A small network was shown many inputs. Here are its activations along a few directions, one row for each input.
Each table varies a few parts of the input and shows all the possible inputs, shuffled.
A made-up example of a description, with smaller parts first: line(4) and (point or ring(11) or (values(2) and ring(8))).
Shared parts are said once, and a part with two or three values counts as separate values.

Other details of the inputs shift rows strongly along two fixed directions, in all tables alike. That doesn't count.

Table:
x1: [-25 -18  -8  -7 -19  -2  -6 -40 -23 -45  30   0  29]
x2: [ -3  11  -6 -15   4  -2  20  18  12  11  -6  -3  -4]
x3: [ 38 -26  -2  40   5  -9 -29  -1   0  -4 -12   6 -26]
x4: [-20  -4 -10 -11 -15   2   3 -20 -17 -32  19   0  22]
x5: [ -3  25  -4  -6  -4   3   3  17   1  15 -14   3   4]
x6: [ -1  20   1 -14  -5   1   4  19  -3  16 -14  -1  -1]
x7: [ -5  14  11 -11   7   4  15   9  15  17  -5  -2   6]
x8: [-9 24 15 -7 12 14  1 25 20 20  3  2  3]
x9: [ 0  3 15 -9 11  6 12  5 14 21 -3 -2 -6]
x10: [-12  18  12 -10   7  14  -1  17  17  16   5   2   0]
x11: [-21  -8 -10  -7 -17   3  -9 -31 -18 -27  16   1  18]
x12: [-21 -17   6 -11  -7  -2   3 -28 -15 -27  25   2  21]
x13: [ 54 -42   2  51  13  -7 -26 -10   2 -18  -3  -5 -37]
x14: [-26  -2  -7  -8 -18  -4 -10 -22 -18 -20  13   9  27]
x15: [ -8  20 -12  -5  -2  -4   7  20   4  18 -13   5   2]
x16: [-3 26  0 -6  2 10  6  7  4 14 -9 -8  3]
x17: [-13 -18 -22   8 -11  -6 -10 -18 -15 -30  14   9  13]
x18: [-34 -23 -16 -14 -15 -10   5 -21 -10 -33  25  17  29]
x19: [ -6  15  -7 -12  -3  -6   9  22   0  19 -14   2  -3]
x20: [ 29 -11  12  24  17   4  -6  -1   6   3  -2 -10 -20]
x21: [ 32 -28  -3  36   8 -18 -20   9  -3  -2  -9   7 -21]
x22: [  0  16   4 -16   2   4  17  13   9  10  -7  -6  -3]
x23: [ -5  20 -16  -9   0   4  10  15   6  14 -11  -2  -5]
x24: [ 53 -42   7  54  11 -16 -36   1  -6 -12  -9   6 -30]
x25: [-6 22  6 -8  2  6  3 10  2 21 -9  1  3]
x26: [ -4  27 -10 -13   5   4  22  24  11  17  -9  -8  -2]
x27: [ 22 -22 -11  29   3 -14 -19   1   1  -1  -9   8 -20]
x28: [-19 -19  -5 -11 -13  -2   1 -21  -7 -25  17  10  17]
x29: [-22 -19   4 -15  -9  -2   2 -30 -14 -26  24   1  17]
x30: [ -1  18   7 -14   5  12  14   4   5  15  -2 -13  -5]
x31: [-22 -19 -14  -9 -11 -11   5 -16 -11 -32  21   9  20]
x32: [ -5  19   5 -11   0   7   2   8   3  22 -10   0  -2]
x33: [ -4  29   7 -18  -2   3   8  20   2  27 -16  -6   0]
x34: [ -2  22   8 -10  -1   0   4  16  -2  18 -11  -3   5]
x35: [ 31 -19   5  26   9  -1 -12 -10   4  -7  -1 -10 -21]
x36: [ 41 -15  -1  37  11   1 -19   4   6   2 -15  -4 -32]
x37: [ -4  22   1  -9  -3   4   0   9   4  20 -13  -2   0]
x38: [ 40 -32  -8  38  12  -9 -14   1   7  -9  -4  -3 -33]
x39: [ -1  18  11 -12   6   4  16   9  10  12  -4  -9   4]
x40: [ -4  19  13 -11   2   2   5  14  -4  22  -8  -2   3]
x41: [-19  -1 -14  -6 -15   3  -5 -17 -18 -26  12   4  20]
x42: [  0  18   5 -12   4   3  17  15   8   9  -6  -5   3]
x43: [-34 -33 -18 -13 -18 -11   0 -30 -13 -40  28  18  25]
x44: [  0  16   9 -15   4   4  15   7  11  13  -5 -10  -2]
x45: [-25 -25   6  -7  -7  -3  -1 -31 -11 -26  26   9  23]
x46: [-4 23  4 -8  6 13  8  6  3 17 -6 -7  1]
x47: [ 21 -22  12  21   5  -7 -20  -6  -9   1  -3   1 -17]
x48: [ 38 -27   7  39  15   2 -24 -11   2  -2  -5  -4 -31]
x49: [ -5  11  10 -13   5   5  14   6  16  18  -5  -4   0]
x50: [ -4  14   5 -11   5   4  16  15  13  14  -6   2   4]
Each input here is: values(2) and (point or (line(4) and line(6))).
Changing only the values(2) part turns x48 into x46. The same change can be made to x22. Which row results?
Answer: x42
Changing only the values(2) part turns x30 into x20. The same change can be made to x6. Which row results?
Answer: x24
Which other rows does x23 become when the line(6) part takes its other values? List them by row number.
Answer: x2, x19, x27, x38, x43

Table:
x51: [ 3  4  9  6  3  4 -9  0  7 11 -5  2  0]
x52: [ 13   5  -9  13  -4 -10 -12  14 -12   9 -18   4  -8]
x53: [  2 -55  -1  30  -5  -8 -34 -37 -15 -45  29  16   3]
x54: [ 8  7  3  7  7  7  3  4  6  0  1 -6 -3]
x55: [ -8 -25  -5   6 -14  -6 -14 -37 -27 -32  16   1  13]
x56: [-48  25 -16 -41 -19  12  17 -10  -9  -8  15  -1  28]
x57: [ 1 -6  5  1  9  0  3  9 11  7  2  4 -6]
x58: [ 9  8  2  5  1  8 -3 -3  2  4 -7 -7 -5]
x59: [  6  11 -17  10  -1  -3  -5  21   2   9 -13   5  -6]
x60: [ 8  3 14  1  4  0 -3  4 -5  7 -2 -6 -4]
x61: [ 4 -7  6  1  6 -7  6  3 11 10 -5  4 -2]
x62: [-38  18  -8 -34 -11   6  24  -7  -6 -15  17  -2  31]
x63: [10  9  8  5  3  7 -3  1  2  1 -3 -8 -2]
x64: [-2 -2  3  8  6  2 -5 -2  8  5  2  5  2]
x65: [  4  -2  -7   0   5   2   6   3   9   4  -1  -4 -12]
x66: [ 5  4 15  0  5  1 -4  7 -1 18 -7  0 -7]
x67: [ 8 -5  9 -3  6 -4  9  8  8  2  0 -3 -5]
x68: [ 4  2 12  4  4 -2 -5 -1 -2 15 -7  1 -1]
x69: [11 -2  5  0  6 -3 12  4  6  0 -3 -6 -4]
x70: [  6   6  -1   2  -1   7  -6  -1   2   6  -6  -6 -11]
x71: [  1 -59  -5  30  -3 -16 -26 -40 -11 -44  27  16   7]
x72: [-43  19   2 -36 -17  10   5  -9 -10  -4  14   7  30]
x73: [  7   4   1   0   0   1  -3  -2  -6  10  -8  -7 -11]
x74: [  7  -1 -16   3  -5 -14   2  17   0   4 -14   7  -5]
x75: [11 -6  7  7 11  0  4 11 11  1  2 -3 -9]
x76: [-37  13 -11 -38 -17   1  26 -12  -8 -11  10  -1  28]
x77: [ 5 -4  9 -4  7 -3  7 11 11 13 -5  3 -8]
x78: [  0  16 -13   2  -9  -2  -9  15  -6   6 -13   5   1]
x79: [ 7  0 -4  3  7  2 10  2  9  2 -3 -5 -7]
x80: [  5   2 -19   7  -1  -9   0  19   1   2 -10   7  -5]
x81: [ 8  6 12  3  3  6 -6  5  3  3  0 -4 -3]
x82: [  7  -5  -4  -4   2  -3   9   2   7   5  -5  -4 -13]
x83: [ 5  3  7  5  7  6  0  8  7  2  4 -3 -3]
x84: [ 7  5 -3  7  6  7  3  0  7  3 -3 -6 -6]
x85: [  3   7   8  -2  -1   2   1  -5 -10  -1  -1  -8   4]
Changing only one part turns x55 into x58. The same change can be made to x52. Which row results?
Answer: x78
Describe the family of inputs behind these rows.
Answer: line(5) and (point or line(6))
Start at x61 and move only the line(6) part, one step at a time. The first step leads to x77. Which rows follow, in order?
Answer: x67, x69, x76, x82
List by row number the other rows that have the line(5) part in common with x59.
Answer: x53, x54, x56, x64, x83, x84

Table:
x86: [ 0 -7 -3  3  0 -5  0  0 -1 -6  3  4  2]
x87: [-2 -7 -1  1 -3 -5 -5 -3 -4 -2  0  5  0]
x88: [-43  41 -10 -47 -11  10  32  13   5  14   1  -1  25]
x89: [ 2 -4 -3  3 -1 -2  1 -3 -3 -8  2 -1  1]
x90: [-2 -3 -2  5 -2 -1 -8  0 -3 -5  3  5  3]
x91: [-2 -4 -3  4 -3 -2 -7 -3 -3 -2  1  5  2]
x92: [ 1 -4 -2  1 -4 -2 -4 -6 -7 -3  0  0 -1]
x93: [ 0 -8  0  1 -2 -6 -2 -1 -3 -4  1  4  2]
x94: [-2 -9 12  0  5  3  0 -9  5 -4  9  0  2]
x95: [ 2 -5 -1  1 -3 -4 -1 -4 -6 -6  0 -1  1]
x96: [ 0 -1 -4  4 -4  1 -7 -6 -5 -4  0  0  1]
x97: [ 1 -5 -7  2 -1  0  1 -5  0 -8  3 -2 -2]
x98: [ 33  22  24   8  27  12  12  29  30  43 -23 -17 -29]
x99: [ 11  -5   0  14   1   0 -11  -1  -3  -5  -1   0  -6]
Describe the family of inputs behind these rows.
Answer: values(2) and (point or line(6))
Changing only the values(2) part turns x99 into x90. The same change can be made to x97. Which row results?
Answer: x88
Which other rows does x89 become when the values(2) part takes its other values? List them by row number.
Answer: x86
Which other rows does x91 become when the values(2) part takes its other values? List them by row number.
Answer: x96
